These are the activations of a small neural network, seen along a few directions. Each row is one input.
In each table, some parts of the input vary, and every possible input appears once, in random order.
Descriptions start from the smaller parts, as in this example, which fits no table here: one of 6 places along a line, together with either a single point or one of 9 places along a line or (one of 3 separate values, together with one of 5 places around a ring).
Shared parts are said once, and a part with two or three values counts as separate values.
In the rows, 128 means zero.

Other details of the inputs vary at random and push rows far along two fixed directions, the same in every table; ignore that.

Rows:
x1: [131 137  98 122 153 121 188 158 182 145 169]
x2: [133  82 159  91 158 168  94  80 125  54 148]
x3: [117 103 100  99 200 132 149  96 126  88 179]
x4: [134 144 141 144 100 105  87 129  89 148  65]
x5: [123 151  75 138 166 119 164 169 170 122 147]
x6: [114 173 118 149 128 100 167 141 124 176 122]
x7: [149 141 191 148  83 164  49  74  60 113  57]
x8: [107 118  81  76 153 170 112 116 153  93 169]
x9: [154 132 139 121 127 169 103 132 145 108 111]
x10: [155  88 140 105 129 144 102 112 128 125 113]
x11: [145 148 194 170  54 119 126 148  91 218  93]
x12: [127 153 125 153 112  97 191 165 154 198 150]
x13: [ 92 161 117 137  77 108 145 167 113 206 140]
x14: [131 117  91 110 147 105 149 190 186 125 137]
x15: [140 110 125 102 167 172  97  49 124  54 132]
x16: [134 146 121 130 140 141 115  92 122  94 115]
x17: [174 117 201 166  39 153  22  69  50 144  19]
x18: [148 102 215 151  58 126  45  50  20 165  47]
x19: [148  71 111  73 176 146 132 125 166 108 157]
x20: [102 167 105 154 120  69 193 182 149 154 148]
x21: [ 96 176  87 160 142  61 181 192 136 151 146]
x22: [130 107  97 110 139  99 160 193 181 126 144]
x23: [104  97  98  68 153 166 127 107 143 111 189]
x24: [129  99  92  70 198 138 124 121 147  95 136]
x25: [106 173 111 128 148 101 178 195 148 183 132]
x26: [111 161 105 174 116  86 171 187 149 160 130]
x27: [153  75 159  96 144 182 100  97 151  66 154]
x28: [128 144  95 134 140 117 174 166 190 120 157]
x29: [104 157 124 128 142  89 187 193 145 189 152]
x30: [158  78 191 138  75 139  61  81  89 123  84]
x31: [114 152 103 158 134  92 187 178 145 180 147]
x32: [ 81 157  87 127  92  92 171 203 151 171 166]
x33: [108 150 100 166 120  80 190 196 155 156 147]
x34: [154 146 192 182  32 108  82 125  59 226  30]
x35: [130  87 103  71 189 132 123 116 143  88 146]
x36: [143  95 125  93 153 164 134 142 176  69 160]
x37: [144 107 119  96 159 167 125 143 181  72 152]
x38: [128  91 122 112 165 148 105  69 102  35 147]
x39: [126 167 144 196  80 102 130 142  96 189  86]
x40: [152 180 190 214  18 121  90 107  68 197  41]
x41: [118 100 109  73 144 197  85  72 119  90 149]
x42: [ 91 161 104 135  81 109 133 173 132 165 140]
x43: [158  99 129 108 153 190  98  58 148  62 132]
x44: [112 153 112 164 125  81 195 181 138 202 150]
x45: [137  62 141  82 161 143  82  76 119  57 135]
x46: [124 117 151 139  94  93 105 132  94 132  88]
x47: [130 103  92  78 190 132 115 124 151  82 134]
x48: [107 143 110 165 126  78 187 186 155 167 160]
x49: [146 141 171 149  85 134 126 148 115 179 106]
x50: [ 89 143 119 132  80 103 142 165 127 176 160]
x51: [137  94 117  95 194 178  92  40  97  48 139]
x52: [152 120 150 114 131 174 112 118 134 128 115]
x53: [144 105 154 138 111 143 125  93 139 107 142]
x54: [124 155 205 185  37 106  95 128  57 170  62]
x55: [162 111 155 127 121 184  95  52 112 104 107]
x56: [130 159 205 175  53 115  97 117  51 196  65]
x57: [ 99 167  95 153 150  69 189 177 123 176 153]
x58: [125 130  81 108 196 140 125 108 134  61 151]
x59: [110 128 107 119 162 103 173 135 162 107 178]
x60: [134 108 124 106 160 159 105  65 133  41 139]
x61: [107 156  76 130 181  98 167 157 143 123 157]
x62: [118 170 171 184  67  81 148 121  74 216  99]
x63: [144 111 141 137 110 146 128 103 142  93 133]
x64: [110 149 108 115 156 112 156 181 166 113 147]
x65: [139  80 122  83 165 149  77  86 127  45 117]
x66: [125 129 140 119  80 180  50  71  82 109 102]
x67: [133 158 113 130 133 123 162 198 176 163 137]
x68: [155 102 134 113 127 147  88 113 132 117  97]
x69: [112 155 100 110 170 118 161 179 166 130 147]
x70: [100 132  95 133 169  83 176 157 141 119 179]
x71: [143  88 105  97 194 188 116  70 142  60 149]
x72: [144 126 190 156  82 147  79  37  51 128  83]
Each input here is: one of 8 places around a ring, together with either a single point or (one of 2 separate values, together with one of 4 places along a line).
The inputs of x22 and x17 match in every part but the place on the ring of 8. If x46 is changed in the same way as x22 into x17, which row does it become?
Answer: x4
The inputs of x27 and x52 match in every part but the place on the ring of 8. If x50 is changed in the same way as x27 into x52, which row does it become?
Answer: x41
List by row number the other rows that have the place on the ring of 8 in common with x49.
Answer: x1, x10, x13, x31, x35, x56, x57, x72
List by row number the other rows that have the place on the ring of 8 in common with x11.
Answer: x3, x12, x18, x19, x23, x29, x44, x62
Change only the choice among 2 separate values in x37. List by row number the other rows that result.
Answer: x64
Change only the choice among 2 separate values in x65. List by row number the other rows that result.
Answer: x14
Change only the place on the line of 4 in x38. List by row number the other rows that result.
Answer: x20, x46, x54

Rows:
x73: [123 117  99 116 178 145 170 103 159  86 192]
x74: [131 138 143 157 127  83 132 131 100 140 100]
x75: [ 90 188  97 162 106  90 207 200 161 212 170]
x76: [155  72 115  75 188 163  89  98 153  44 125]
x77: [163 142 221 200  21 122  72 105  60 187  30]
x78: [104 156  88 144 171  81 192 168 149 135 157]
x79: [116 143 140 164 122  76 144 131  91 151 113]
x80: [112  80 100  67 182 150 119  88 129  75 179]
x81: [136  79 117  79 187 146  79  75 108  49 122]
x82: [149 126 166 153  90 101 124 156 124 168  87]
x83: [149 110 106 104 187 169 104  92 151  42 130]
x84: [153  96 202 120  49 206  21  41  56 117  70]
x85: [137 164 117 162 121  89 189 209 183 177 127]
x86: [167  98 161 129 118 174 103  87 139  89 117]
x87: [134 130 141 137 104  90 111 166 113 166  76]
x88: [117  83 117  81 173 149 100  70 102  69 151]
x89: [139 108 200 140  53 204  30   4  41 105  90]
x90: [102 175  69 128 166  90 169 185 161 133 143]
x91: [113 150 113 134 128 104 198 191 175 180 175]
x92: [142 170 189 195  36 119  56  99  43 166  24]
x93: [120 160 109 157 139  48 185 212 152 177 117]
x94: [107 172 108 162 124  47 165 198 120 188 109]
x95: [146 114 153 123 102 187 100  98 132 110 128]
x96: [135 121  90  86 168 159 127 152 189  85 146]
x97: [118  73 125  72 155 165 106  80 124  90 168]
x98: [109 154 100 138 147 127 157 123 131 121 157]
x99: [126 164 101 142 118 111 176 207 183 172 141]
x100: [149  72 114  67 171 168 109 117 170  69 151]
x101: [144 163 155 190  97  95 137 140 111 157  80]
x102: [130  86 114  80 173 147 157 129 175  98 192]
x103: [126 184 110 166 101  88 176 224 171 200 115]
x104: [135 117 142 109 100 180  94 110 134 113 130]
x105: [109 128 114 108 137 146 103  87  93 105 132]
x106: [140  94 141 114 148 182 127  57 138  76 173]
x107: [135  63 122  57 157 174 106 114 157  84 160]
x108: [154 108 103 109 192 148 147 130 188  63 144]
x109: [101 150  96 139 148  94 198 163 153 157 179]
x110: [143  92 105  67 157 182  94 116 160  77 140]
x111: [124 118 102 105 165  95 130 163 140 121 118]
x112: [134 123 154 132  80 105 111 163 115 183  92]
x113: [103 127  69  87 195 133 134 124 139  80 159]
x114: [123 126  69  81 196 134 131 155 167  82 141]
x115: [116 102 100  99 190 121 159 109 142  82 180]
x116: [148 128 157 156 107  94 124 150 119 151  82]
x117: [147 126 138 148 151 134 118  84 115  81 113]
x118: [158  72 133  81 159 170  84  99 148  67 122]
x119: [110 143 112 140 149 106 169 128 128 131 155]
x120: [128 131 104 122 159  93 140 167 145 126 120]
x121: [134 153 169 175  72 123 149 133 117 186 126]
x122: [149  93 112  76 170 180  72  91 139  52 108]
x123: [109 168 127 168  96 117 150 129 106 169 138]
x124: [143 107 119 107 154 163 161 136 189  99 176]
x125: [115 160 187 180  22 125  68  76  18 195  66]
x126: [139  76 123  72 153 172 116 118 163  88 164]
x127: [135 140 115 140 156 103 153 154 149 120 119]
x128: [ 89 150  79 125 162  57 178 194 134 163 147]
x129: [131 171 133 162  87 105 117 169 123 168  76]
x130: [119 137 152 154  94 123 149 117 114 168 142]
x131: [102 167  87 152 160  83 215 172 164 151 178]
x132: [124 121 100  96 160 170 153 131 179 102 187]
x133: [146 123 163 149  85 104 132 156 127 171 102]
x134: [145 118  89 100 189 157 135 138 186  66 142]
x135: [170 117 227 181  27 155  55  68  55 155  43]
x136: [161  89 128 101 178 164 107  96 155  50 121]
x137: [119 133 142 134 108 158  83  57  74  99 114]
x138: [104 150 112 130 112  87 182 204 157 205 163]
x139: [138 103 118 119 190 159 123  59 129  38 153]
x140: [120 141 128 140 104  83 190 213 168 201 151]
x141: [150  70 213 113  65 187  24  24  44 114  86]
x142: [117 173 102 137 102  87 157 225 160 203 106]
x143: [137 121 145 125 101 105 108 164 124 167  90]
x144: [121  93 100  90 196 140 115  87 124  55 153]
x145: [ 99 165  90 117 127 120 179 195 179 172 177]
x146: [129  77 134  91 160 160 130  78 138  84 179]
x147: [116 123 127 116 124 169  97  65 100  92 143]
x148: [115 101 102  99 178 123 163 116 148  97 189]
x149: [ 87 168  94 149 129  56 191 192 128 193 152]
x150: [143 163 204 215  44  94  83  89  30 177  32]
x151: [139 135 130 141 143 147  97  83 104  83 105]
x152: [126 131 198 157  28 163  48  48  30 169  74]
x153: [121 147 202 193  23 104  81  82  18 203  68]
x154: [130 163 140 154  68 122 121 170 129 181  96]
x155: [128 129 118 112 147 140  84  95  97  91 101]
x156: [ 89 197  95 167 116  72 168 183 119 179 124]
x157: [125  89 147 104 123 162  99  71 105 108 148]
x158: [123 155 135 154  90  99 183 199 160 203 140]
x159: [110 158 141 139  69 122 125 156 108 202 120]
x160: [111 154  95 142 161 120 152 130 132 109 145]
The inputs of x109 and x153 match in every part but one. If x135 is changed in the same way as x109 into x153, which row does it become?
Answer: x100
The inputs of x95 and x104 match in every part but one. If x160 is changed in the same way as x95 into x104, which row does it become?
Answer: x156
What is each input in this table made of?
Answer: one of 8 places around a ring, together with one of 11 places around a ring
A walk changes only the place on the ring of 8. It starts at x157 and steps to x146. List the rest of the walk in order.
Answer: x130, x106, x75, x89, x152, x97

Rows:
x161: [135 187 143 198  55  86 119 172 108 190  55]
x162: [128 114 144 133 154 123 133 120 117  91 141]
x163: [101 108  85  96 154 127 132 102 131  97 172]
x164: [ 97 127  99 102 162 119 133 149 124 108 158]
x165: [142 107 109 102 143 187 127 120 178  90 161]
x166: [ 92 189 109 200  88  18 227 218 139 235 145]
x167: [130 104 181 104  84 163  55  73  75 110  97]
x168: [148 100 111  93 165 166 138 123 163 128 154]
x169: [158 141 165 167  86 114  82 107  73 170  38]
x170: [124  89 103  80 138 159 121 138 160 115 165]
x171: [115 125  76 101 153  95 136 183 163 125 130]
x172: [118 140 105 120 171 153 136 125 142  75 156]
x173: [115 135  84 118 178 114 173 118 145 136 164]
x174: [120 159 117 113 152 106 176 178 157 177 141]
x175: [168  68 195 134  85 180  69  59  99 100 106]
x176: [128 135 120  96 152 165 134 129 168  86 154]
x177: [158  98 155 141 120 122  93 106 118  93  85]
x178: [115 149  98 119 189 113 168 157 138 137 151]
x179: [114 188 154 212  38  96 129 115  73 197  90]
x180: [153  97 206 130  92 156  77  69  89  98  97]
The inputs of x167 and x180 match in every part but one. If x170 is changed in the same way as x167 into x180, which row does it become?
Answer: x175
What is each input in this table made of?
Answer: one of 4 separate values, together with either a single point or one of 4 places along a line
List by row number the other rows that have the choice among 4 separate values in common with x169.
Answer: x168, x173, x174, x178
